Each row below holds a small network's activations on one record, seen along a few directions.
Each row is followed by the record's values for the fields V, Z, G, T, S, Y.
Not every record has every field; a missing one is written absent.
Other fields move the rows too, some of them a lot.
Strong random noise was added to every row along 2 fixed directions; ignore it. To show where, here is one row again and again, with new noise each time:
[   6  417 -340   82 -399  -44 -348  631 -235 -276 -293  428  103 -226
 -382]
[  10  140 -263  -12   -7 -103 -149   23  -14 -144  128    2   36  -15
 -264]
[  19  -49 -145  -60  187  -31  -69 -248  121  -84  173 -153   30   44
 -170]
[  21   36 -134  -23   28   47 -160   15   46 -140  -86   50   71  -65
 -198]

[ -61   82  209  117  148   93  217   40  -24   29 -148 -242 -152   -5
   98]
V is v1, Z is z2, G is absent, T is absent, S is s1, Y is y2
[-138   91  -29  -37  192 -189  269 -218  -81  200  458 -557 -127  297
   42]
V is v1, Z is z2, G is absent, T is absent, S is s1, Y is y3
[ -52  461 -274  293 -353 -442 -175  681 -426 -256  222  389 -190  -80
 -113]
V is v2, Z is absent, G is g3, T is absent, S is s2, Y is y3
[ -32  -64   94  -20  -28  282  -39 -313  204 -162  -91   47   71 -146
 -238]
V is v2, Z is absent, G is g2, T is absent, S is s3, Y is y2
[ 109 -162  215    8  297   50  197 -241   49  118  155 -273    8   99
  174]
V is v2, Z is absent, G is g1, T is absent, S is s2, Y is y3
[  87  146  -71  -54 -292  277 -321  380   21 -157 -535  667  245 -299
 -125]
V is absent, Z is absent, G is absent, T is t1, S is absent, Y is y1
[  37  159  -57 -104 -131   44  -46  387 -105   31 -382  153  110   33
  -39]
V is absent, Z is absent, G is absent, T is t2, S is s1, Y is y2
[ 194  215 -291 -435 -275 -203  -64   54 -224   97  162 -132  257  172
 -227]
V is absent, Z is absent, G is absent, T is t1, S is s1, Y is y3
[  -8  227   58   84    2  111  190  180 -208  -50   35  -91   49  -60
  -56]
V is v2, Z is absent, G is g1, T is absent, S is s2, Y is y3
[-189  701   96   56 -302  123  224  488 -491 -116 -166 -326  145 -245
 -238]
V is v2, Z is absent, G is g1, T is absent, S is s1, Y is y3
[ -59  -34 -161 -143  242 -180  107 -354   12   67  435 -222 -138  175
   22]
V is absent, Z is absent, G is absent, T is t2, S is s1, Y is y2
[  97 -260 -124 -111   62  -90  -95 -166  141  196  240   40  -32  153
  -71]
V is v1, Z is z2, G is absent, T is absent, S is s3, Y is y3
[ -78 -152   -6   24   54  -60  -36 -125   37   21  147  -18 -134  -34
   74]
V is v1, Z is z1, G is absent, T is absent, S is s3, Y is y3
[  22  -78  234  100  227  149  162 -330  173   15   70 -274   60   27
   87]
V is v2, Z is absent, G is g1, T is absent, S is s2, Y is y2
[ -34 -380  436 -119  288  181  154 -119  142  289 -282 -223  -72  212
  396]
V is v1, Z is z2, G is absent, T is absent, S is s1, Y is y3
[ -46  -81  305  -23  342  108  335 -180  -29  158    8 -528 -172   76
  231]
V is v1, Z is z2, G is absent, T is absent, S is s1, Y is y3
[   4  -17   96   98   14  278 -110 -183  182 -266 -187  196   42 -288
 -324]
V is v2, Z is absent, G is g2, T is absent, S is s3, Y is y2
[-113 -111  185  144  -69  148  -15  387 -107   84 -466  146   62    7
  261]
V is v1, Z is z2, G is absent, T is absent, S is s2, Y is y3
[ -36  241 -188  -57 -151  -20   80  -25  -58 -131  287  -55  106  -52
 -526]
V is v2, Z is absent, G is g2, T is absent, S is s3, Y is y3
[-107  327 -243  163  -72  -80  -40  -94   -9 -292  453  220 -140 -260
 -365]
V is v2, Z is absent, G is g2, T is absent, S is s3, Y is y2
[ -88  377 -114  122 -246   66  137  275 -265  -82   -1   27  123 -141
 -166]
V is v2, Z is absent, G is g1, T is absent, S is s2, Y is y2
[  35 -217   24 -138  212   38  -28 -703  410 -131  295 -133  153   -8
 -218]
V is absent, Z is absent, G is absent, T is t1, S is s3, Y is y2
[ 117  -92 -204 -257  -69   47  -43 -189  114   63   52 -144  312   86
 -312]
V is absent, Z is absent, G is absent, T is t2, S is s3, Y is y3
[ -47 -190  305  -33  216  442  214 -241   71  -50 -238 -123  102 -147
   37]
V is v2, Z is absent, G is g2, T is absent, S is absent, Y is absent
[  78 -277   98 -117  118  176  -26 -361  208  167   42 -233  122   69
  -47]
V is v1, Z is z2, G is absent, T is absent, S is s3, Y is y3
[ -25  149   69 -178  -16 -192  287   22 -286  277  118 -407   96  180
  109]
V is v2, Z is absent, G is g1, T is absent, S is s1, Y is y2
[ -52  -15   -5  202    5 -197 -130  283  -64  -61    6  186 -241   36
  123]
V is v1, Z is z1, G is absent, T is absent, S is absent, Y is absent
[-110  393 -103  124 -250 -330  -26  536 -407  -46  -50  248 -162  -99
   -1]
V is v2, Z is absent, G is g3, T is absent, S is s1, Y is y2
[  10  -92   98   21  128  262   12 -261  223  -49   79 -167    6  -99
 -173]
V is v1, Z is z2, G is absent, T is absent, S is s3, Y is y3
[ -28  -37  -65   16    2 -244   33  167 -166  175  152  -54 -167  162
  200]
V is v1, Z is z2, G is absent, T is absent, S is absent, Y is absent
[  56 -119    3   74  158   47 -159 -150  209 -182 -143  278   98  -90
  -15]
V is absent, Z is absent, G is absent, T is t1, S is s2, Y is y2
[ -50 -362  474   89  426  283  249 -373  178 -142 -159 -219  -97  -92
  221]
V is v2, Z is absent, G is g2, T is absent, S is s2, Y is y3
[-156  340 -110  196 -285  -68    3  283 -187  -93   31  -38   21 -225
  -77]
V is v1, Z is z2, G is absent, T is absent, S is s3, Y is y2
[  42 -492  179 -211  324  174  216 -654  276  224  161 -515   72  204
   28]
V is v1, Z is z2, G is absent, T is absent, S is s3, Y is y3
[ -71  413 -260  236 -206 -169 -153  326 -215 -305  308  285 -143  -76
 -300]
V is v2, Z is absent, G is g2, T is absent, S is s2, Y is y3
[ -85  -61  104  -12  -26  265  -82  -98  170 -160 -151  250   80 -203
 -270]
V is v2, Z is absent, G is g2, T is absent, S is s3, Y is y3
[  67 -371    6 -128  246  115 -105 -420  245   32  -99  113  206   93
   56]
V is absent, Z is absent, G is absent, T is t1, S is s2, Y is y2
[ -58  178 -101  128 -217 -113   55  228 -263 -195  -44  163  -56 -106
  -90]
V is v2, Z is absent, G is g2, T is absent, S is s2, Y is y2
[ -73  -24   65  118  175   26  132 -432  232 -238  219 -113  -76 -166
 -282]
V is v2, Z is absent, G is g2, T is absent, S is s3, Y is y2
[ -47   -3  200  328  -18  100 -110  575 -192 -107 -493  314 -157 -234
  299]
V is v1, Z is z2, G is absent, T is absent, S is s2, Y is y3
[ 136 -166  137   29  -42  212 -131  164  166   43 -325  234   45 -126
  -47]
V is v1, Z is z2, G is absent, T is absent, S is s3, Y is y3
[-127  -52  208  372   99  123  -99  229  121 -194 -261  340 -279 -152
  258]
V is v1, Z is z1, G is absent, T is absent, S is s2, Y is y2
[ 106 -262  201  139  135  109  -82  101   80   37 -223  104 -138   80
  268]
V is v1, Z is z2, G is absent, T is absent, S is s2, Y is y3

Which values does each new row have?
[  52  164  120 -326  -39  105  334 -141 -273  242   40 -692  210  176
 -106]
V is v2, Z is absent, G is g1, T is absent, S is s1, Y is y3
[  56   -1 -125 -137    8 -351  -60  163 -101  230   34  -14    6  193
  271]
V is absent, Z is absent, G is absent, T is t1, S is s1, Y is y2
[ -70   70  164   67  135  -30  158  121 -149  214  -80 -199 -144   58
  331]
V is v1, Z is z2, G is absent, T is absent, S is s1, Y is y2
[-152   55  128  320 -177  144 -203  347   83 -287 -449  440 -105 -371
  -25]
V is v1, Z is z1, G is absent, T is absent, S is s3, Y is y2
[   0 -394  235  148  404   14   31 -392  286   -8   36  109 -185  105
  286]
V is v2, Z is absent, G is g3, T is absent, S is s2, Y is y2
[  28   76   94  -79    4   63  -40   92   -1   33 -202  -64   55  -33
  180]
V is absent, Z is absent, G is absent, T is t1, S is s1, Y is y2
[  66   22  -35 -117 -120   65   88   34 -115  177 -109 -172   20  170
  -16]
V is v1, Z is z2, G is absent, T is absent, S is s1, Y is y2
[ -49 -202 -176  -75  323 -169  148 -519  291  -98  502 -135  -96   14
 -137]
V is absent, Z is absent, G is absent, T is t2, S is s3, Y is y2
[ -60  141   56  147  -20  172   39  137   27 -134  -23   27  -38 -286
 -186]
V is v1, Z is z2, G is absent, T is absent, S is s3, Y is y3
[  20 -273  119 -305   81  239  -52  -89    5   61 -377  -58   87   60
  119]
V is absent, Z is absent, G is absent, T is t2, S is s1, Y is y3
[-159   88   82  244  265  -20  226 -309   88 -269  406 -165 -250  -95
   11]
V is v2, Z is absent, G is g2, T is absent, S is s2, Y is y2
[  80  159 -221  -98 -325   -3  -38  257 -215   38   35   28   68  -91
 -266]
V is v1, Z is z2, G is absent, T is absent, S is s3, Y is y3
[ -54 -215  205  112   99  128  154  150  -46   77 -326  -33  -31   64
  227]
V is v1, Z is z2, G is absent, T is absent, S is s2, Y is y3
[ -17 -314   58 -107  240   57 -131 -350  385    0   46  -11  163  -19
  -46]
V is absent, Z is absent, G is absent, T is t1, S is s3, Y is y3
[ -62  300 -100  356 -194 -184  -21  478 -251 -172  -20  158 -244 -160
  106]
V is v1, Z is z2, G is absent, T is absent, S is s2, Y is y2
[  63 -117  188   92   99  123 -119  -94  150  -46 -188  222   33 -254
   23]
V is v2, Z is absent, G is g3, T is absent, S is s3, Y is y2
[  -8 -212  249  163  224  334   59 -163  166 -179 -254  272 -137 -226
  127]
V is v2, Z is absent, G is g2, T is absent, S is s2, Y is y2
[ -22  -96  238  -34  288  160  196 -304   52   14   17 -120 -173  -32
  118]
V is v2, Z is absent, G is g2, T is absent, S is s1, Y is y2
[ -74 -137  324  255  269  378   20 -124  147 -259 -309  188 -130 -319
  105]
V is v2, Z is absent, G is g2, T is absent, S is s2, Y is y2
[-210  369  222  262   -9  160  191  380 -198 -132 -241 -130 -178 -260
  118]
V is v1, Z is z2, G is absent, T is absent, S is s1, Y is y2
[  42 -263   25 -153  187   69  -65 -271  204   -2   45  104  205  112
   -6]
V is absent, Z is absent, G is absent, T is t1, S is s2, Y is y3
